These are the activations of a small neural network, seen along a few directions. Each row is one input.
In each table, some parts of the input vary, and every possible input appears once, in random order.
Descriptions start from the smaller parts, as in this example, which fits no table here: ring(5) and (point or ring(9) or (values(3) and line(4))).
Shared parts are said once, and a part with two or three values counts as separate values.

Other details of the inputs vary at random and push rows far along three fixed directions, the same in every table; ignore that.

Rows:
x1: [ 62 -15 -17   9 -34 -29 -27 -40 -23  -8   1  39 -18]
x2: [-75 -14  -5  24  26  27  30  27  25 -29 -37 -23  -1]
x3: [ 16   4  61 -42 -29  25  64  -5  -1  33  16  -6 -18]
x4: [-16 -27  15 -15   9  41  11  31   6 -39 -60 -17  18]
x5: [ 37 -16  12 -20 -68  57   8 -16  -9 -47 -41  25  -1]
x6: [-17   7 -41  52  55 -45  -9 -16   2  14 -10 -17  -1]
x7: [ 26 -21 -22  36  -6 -22 -21 -52 -11  -3   4  21 -19]
x8: [ 35   7  -6 -40 -31  24  -7  34 -21 -35 -32  17  19]
x9: [-11  13 -28  42  38 -40 -30  -8   3   4 -11 -13 -13]
x10: [ 51  27 -39  -5 -22 -29 -45 -14 -21   5  18  37  15]
x11: [ 60 -21 -22  17 -40 -17 -52 -29 -25 -27  -7  44 -16]
x12: [  1 -12 -49  38   7 -45 -63  11 -10 -16  -4  16 -17]
x13: [-41  -5 -35  41  38 -28 -17 -16   0  11  39  -3  12]
x14: [ 16  45  17 -43  -3  -7  20  11  -5  55  59 -11   4]
x15: [ 10  20 -30  50  48 -63   3 -63   3  50  37  -7 -28]
x16: [-85 -25 -11  15  40  53  34  29  13 -51 -46 -24  19]
x17: [  0  -6 -36  27  -6 -26 -42  -3 -16 -11  23  30  10]
x18: [-46  11  27  26  39 -32  27 -20  21  57  35 -33  -8]
x19: [ 50  -3 -13  11 -31 -26 -46  -8 -18 -12   3  31  12]
x20: [ 30  -5  11 -37 -40  42   8  31  -3 -40 -64   6  18]
x21: [ 59  20  61 -81 -64  45  66  12   2  26   7   2 -11]
x22: [-40  -4 -37  41  54 -21 -17 -31   0   5  21  -1  21]
x23: [ 62  14 -27  16 -41 -63 -71 -14 -12  26  23  32 -14]
x24: [-56 -13  60 -24  38  33  80  31  19  15 -19 -50  11]
x25: [ -9  -5  11   4 -36  36  -5  -1  20 -33 -39   1  17]
x26: [ 43  17 -13 -11 -32 -37 -40  34 -18   2  10  23 -20]
x27: [-39  12   1  -3  54 -23  33  24   0  48  42 -29  -9]
x28: [-14  14 -18  41  44 -46 -15 -38   8  42  24 -10   9]
x29: [-20 -21 -18   1 -15  33 -25   9   0 -44 -10  20  22]
x30: [ -3  -4  -5  26   9 -35 -20  15  -2   1 -15  -2 -12]
x31: [ 39  -3 -20 -12 -11 -20 -33  23 -32 -20  -8  27  12]
x32: [-21   5 -27  26  18 -13 -26  17   4 -18 -14 -12 -11]
x33: [-39  18  42 -14  33  18  65  -7  28  44  13 -40  18]
x34: [ 46  26  29 -35  -1 -23  34 -27  -4  67  42  -1 -25]
x35: [ -18  -63  -17   36  -28   71   -9  -35   12 -103  -77   27    6]
x36: [-44  32  17 -16  58  -7  58  23  10  56  36 -39  -7]
x37: [ 51  27  54 -72 -63  31   9  25   6  21  11  -2  -4]
x38: [ 21  -7  -3   0 -54   2 -38  13  -5 -31  -1  28  -5]
x39: [ 85  33  32 -57 -45 -23  -6  13 -14  57  46   9   0]
x40: [-37   6  12  -7  65 -22  44  14   2  51  36 -35   3]
x41: [ 28   9  53 -87 -46  51  38  71 -14  -4  -2   1   0]
x42: [-46 -12 -11  47  48 -39  -5   0  14  15  -8 -23  -9]
x43: [-51 -16 -22  49  51 -19   2 -25  -2   1  21  -1  25]
x44: [-73  -6  58 -12  20  67  65   6  43  -3 -14 -53  13]
x45: [-46 -25 -40  68  19 -19 -48 -20  10 -29   0  -1   3]
x46: [ 73  28  45 -66 -52  14  28  -9 -16  48  29   8 -21]
x47: [-11  -2 -10  37  34  -9  14 -47  12  11  11 -14 -19]
x48: [ 54   7 -40 -11 -12 -32 -60  13 -31 -14  -4  38   4]
x49: [-67 -52   1  30  48  29  14  14  13 -52 -61 -29  21]
x50: [-25   5  30   0  28  12  64 -34  17  37  23 -32 -21]
x51: [ 24  14  46 -82 -48  45  19  64   1  -2 -10  -5 -13]
x52: [-52  29   6   1  46  -7  40  -8  17  52  50 -24   9]
x53: [ 51  16 -15  -1 -26 -12 -44 -18 -12 -11  -4  18  14]
x54: [-39 -54   5  -4  -9  66   6  11   1 -69 -31   5  45]
x55: [  1  -9   0 -20 -49  38 -33  16  10 -44 -16  20   2]
x56: [ 38  -6 -17  -5 -34  -5 -55  21  -9 -34 -41  25  -7]
x57: [ 34  43  11 -44  20 -29  21  25 -16  59  42  -9   0]
x58: [-55 -23   3  20  10  46  16  17  26 -53 -74 -20   8]
x59: [ -4  -3  66 -51 -14  56  68  -3  19  22  13 -18 -20]
x60: [-51 -62  10  38   5  47  31 -32  12 -67 -42   4  -8]
x61: [ -5 -20 -21   5  -7  33 -23  -4  -8 -54 -19  13  33]
x62: [ 18  14 -12  -9 -53  15 -32   5   6 -29 -14  23   0]
x63: [-10  25 -53  65  30 -66 -55 -35   3  25  37   0 -14]
x64: [ 48  35  22 -17   3 -60  32 -30 -11  83  63   2 -35]
x65: [ -2   1 -37   2  16 -17 -35  19 -18 -11   0  16  -2]
Each input here is: line(5) and (values(3) or (values(2) and ring(5))).
Question: The inputs of x22 and x10 match in every part but the line(5) part. If x59 is changed in the same way as x22 into x10, which row does it become?
Answer: x35
Question: The inputs of x19 and x53 match in every part but the line(5) part. If x30 is changed in the same way as x19 into x53, which row does it become?
Answer: x9
Question: Change only the ring(5) part in x28. List by row number the other rows that result.
Answer: x22, x29, x37, x55
Question: Change only the line(5) part in x20. List by row number the other rows that result.
Answer: x4, x6, x24, x49
Question: Change only the values(3) part in x1. List by row number the other rows that result.
Answer: x7, x11

Rows:
x66: [-38   3  -1  23  29 -13   2  -4  12  17  21 -16  12]
x67: [-10 -24 -79  90  31 -60 -79 -27  -9 -38 -29  23  -6]
x68: [-35 -17 -18  30  39   1   4  -4   4 -18 -23 -10  -2]
x69: [-60 -42 -44  74  58 -11 -19 -17   6 -46 -40  -8   9]
x70: [ -4 -33   1  21 -31  26 -15 -26   8 -45 -30  13  -8]
x71: [ 53  27   4 -32 -33 -19 -17  21 -13  19   6  15 -19]
x72: [ 24  -9 -42  23 -33  -9 -69   1 -12 -49 -27  34  -7]
x73: [ 60  34   2 -34 -45 -25 -32  16 -17  30  35  23  -1]
x74: [  5 -38 -37  18 -23  25 -51   3 -15 -79 -39  34  26]
x75: [ 14 -16  17 -16 -27  38  32 -16  -1 -19 -16   8   2]
x76: [  5   8 -30  68  42 -80 -22 -60   3  47  31   1 -29]
x77: [-32  38  26   0  43 -40  39   5  16  80  57 -35 -20]
x78: [ 75  39  -8 -34 -13 -51 -17  10 -32  51  50  20 -12]
x79: [-57 -25 -46  67  60 -10 -12 -27   5 -37 -27  -5  19]
x80: [-40 -21  33 -39 -11  77  45  26  11 -39 -25 -13  24]
x81: [ 48 -16 -26   1 -38  -1 -49  13 -23 -49 -42  32   6]
x82: [-67 -21 -10  40  27  20   2  -4  19 -36 -28 -14   2]
x83: [ -7 -34  22 -20 -36  58   4  36   7 -66 -61   1  15]
x84: [ 14  49  17 -10  35 -66  26   8   3  96  64 -22 -31]
x85: [ 60  28   2 -38 -44 -23 -34  19 -18  28  37  23  -4]
x86: [-63 -34 -49  83  52 -17 -32 -23  15 -43 -45  -7   7]
x87: [-39 -16 -23  47  32 -16  -9  -6   7 -18 -18  -8  -6]
x88: [ 53  14 -14 -25 -37 -12 -34  12 -26  -4  16  32   5]
x89: [ 12  -4  37 -45 -44  38   7  40   5 -19 -14   0   2]
x90: [-46  -9  17   2  46   8  44  11  11  15  -1 -33  -4]
x91: [-61   4  21   5  70  -5  60   0  15  46  24 -46  10]
x92: [ 22 -11  27 -39 -28  34  13  35  -6 -23 -31  -1  10]
x93: [-30  13  -3  19  59 -32  22  -9   8  45  13 -30  -4]
x94: [ -5 -38 -28  16 -15  35 -29   9 -10 -80 -66  19   9]
x95: [ 37   0 -21  -1 -49   1 -57  10 -11 -38 -26  31   0]
x96: [ 63  45  -1 -32 -30 -47 -29  13 -19  55  62  20 -13]
x97: [ 29  -5  22 -48 -28  33  13  31 -14 -18 -10   8  14]
x98: [  9  24 -15  35  17 -49 -15 -43   8  45  35  -7 -24]
x99: [-65  10  36  11  45   4  77 -33  34  63  44 -45  -9]
x100: [ 46  22 -15 -16 -41 -16 -44   6 -15   4  13  28   2]
x101: [  9 -20   9 -13 -35  32 -10  28   0 -50 -47   9   7]
x102: [-18 -27  11 -22 -28  69   8  21   2 -68 -44   8  33]
x103: [-34  -2 -26  60  50 -25   3 -57  12  16  22 -11   2]
x104: [-18  18   6  28  57 -34  38 -43  15  61  31 -33 -19]
x105: [ 63  47   1 -22 -19 -53 -20  11 -13  53  28  10 -19]
x106: [-46  26   5  20  54 -33  22 -12  19  62  45 -31   2]
x107: [ 39   9 -29   7   1 -37 -38   1 -19   5  -4  17  -8]
x108: [-18 -34  44 -23 -25  74  48 -10  12 -32 -19  -5  16]
x109: [ 53  15  -1 -30 -50 -12 -37  23 -15   2   9  25 -15]
x110: [  9  14  37 -29   5  20  54 -15   8  32  21 -19  -3]
x111: [  2 -10  16 -19 -38  32  -7  26   3 -34 -26   5   5]
x112: [ -9  -3  72 -57  -4  52  90  -2  13  32  16 -28  -2]
x113: [-39   0 -38  58  56 -43 -16 -27   1  11  20  -5  15]
x114: [-26  -2  62 -53 -19  53  50  42  21   6  -9 -31   5]
x115: [-33 -20 -28  39  36  -6  -7 -12  -3 -26 -17  -2  16]
x116: [-23  -7 -82  89  32 -53 -77 -41  -6 -26  -1  25   2]
x117: [  3 -22   7 -24 -20  42   8  23 -11 -46 -29   9  17]
x118: [-19   4  48 -61  -7  57  57  32   9   8   9 -20  12]
x119: [-12  -3  46 -63 -18  62  47  35   7  -5  -1 -15  19]
x120: [-24   2  76 -50 -12  54  81  -3  24  38  27 -31  -3]
x121: [-75 -26   8  23  55  22  44   4  17 -13 -23 -36   4]
x122: [ 59  34  -3 -11 -21 -42   0 -33 -14  62  54  21 -13]
x123: [ 47  13 -16 -20 -18 -17 -26   5 -22   2   1  21   6]
x124: [ -7 -28  -4  29 -12  27  -5 -26  13 -48 -43   2  -5]
x125: [ 50  11 -12 -16 -23 -17 -28  10 -19  -3 -13  20  -4]
x126: [ 53  32   0 -38 -40 -17 -28  15 -15  27  35  22  -9]
x127: [ 37  18 -21  23 -15 -32 -34 -39  -4  20  30  16  -9]
x128: [-82 -17   1  23  58  22  37  -8  22  -3  -4 -33  24]
x129: [ 64  44   6 -33 -17 -49 -16  18 -13  59  33   7 -24]
x130: [ 28 -17 -58  27 -10 -12 -61 -10 -26 -56 -29  39   7]
x131: [-46  -1   8   2  54   4  42   0  10  23  11 -30   7]
x132: [-61   0  20   5  34  14  38   5  19  19  21 -30   6]
x133: [-28 -21   0  42  36  -9  21 -42  11   6  -6 -13 -12]
x134: [ 56  46   2 -28 -23 -48 -27  13 -10  58  44   9 -21]
x135: [ 13  -3  52 -46 -25  42  67   2   8  13  -8 -13 -12]
x136: [ -6 -29 -37  23 -25  24 -56   3  -4 -71 -38  29  16]
x137: [ 57  26   9 -40 -35 -17 -15  25 -13  23  10  13 -21]
x138: [-31  11  14  20  23 -17  36 -33  23  45  28 -25 -22]
x139: [  6  17 -45  33  37 -54 -25 -23 -16  23  22  10  -6]
x140: [ 43 -10 -32  -1 -38  -1 -57   6 -23 -42 -16  38  21]
x141: [ 31   9  35 -25 -34  11  34  -5   7  18   1   0 -19]
x142: [-31 -26  39 -47 -18  77  44  34   8 -40 -20 -11  23]
x143: [ -1 -11  20 -26 -38  44  -5  29   7 -38 -34   2   8]
Question: The inputs of x101 and x115 match in every part but one. If x71 is changed in the same way as x101 into x115, which row does it become?
Answer: x139
Question: The inputs of x105 and x102 match in every part but one. If x67 is changed in the same way as x105 into x102, which row does it become?
Answer: x74
Question: What do these inputs look like to the network?
Answer: ring(6) and (values(3) or (values(2) and ring(5)))
Question: Which other rows agree with x99 in the ring(6) part? List them by row number.
Answer: x66, x73, x85, x96, x100, x106, x116, x120, x126, x127, x132, x136
Question: A walk changes only the ring(5) part. It starts at x69 and steps to x90. List the rest of the walk in order.
Answer: x121, x81, x92
Question: Change only the ring(6) part in x86. List by row number the other rows that result.
Answer: x93, x106, x123, x128, x143
Question: Change only the values(2) part in x107. List by row number the other rows that result.
Answer: x69
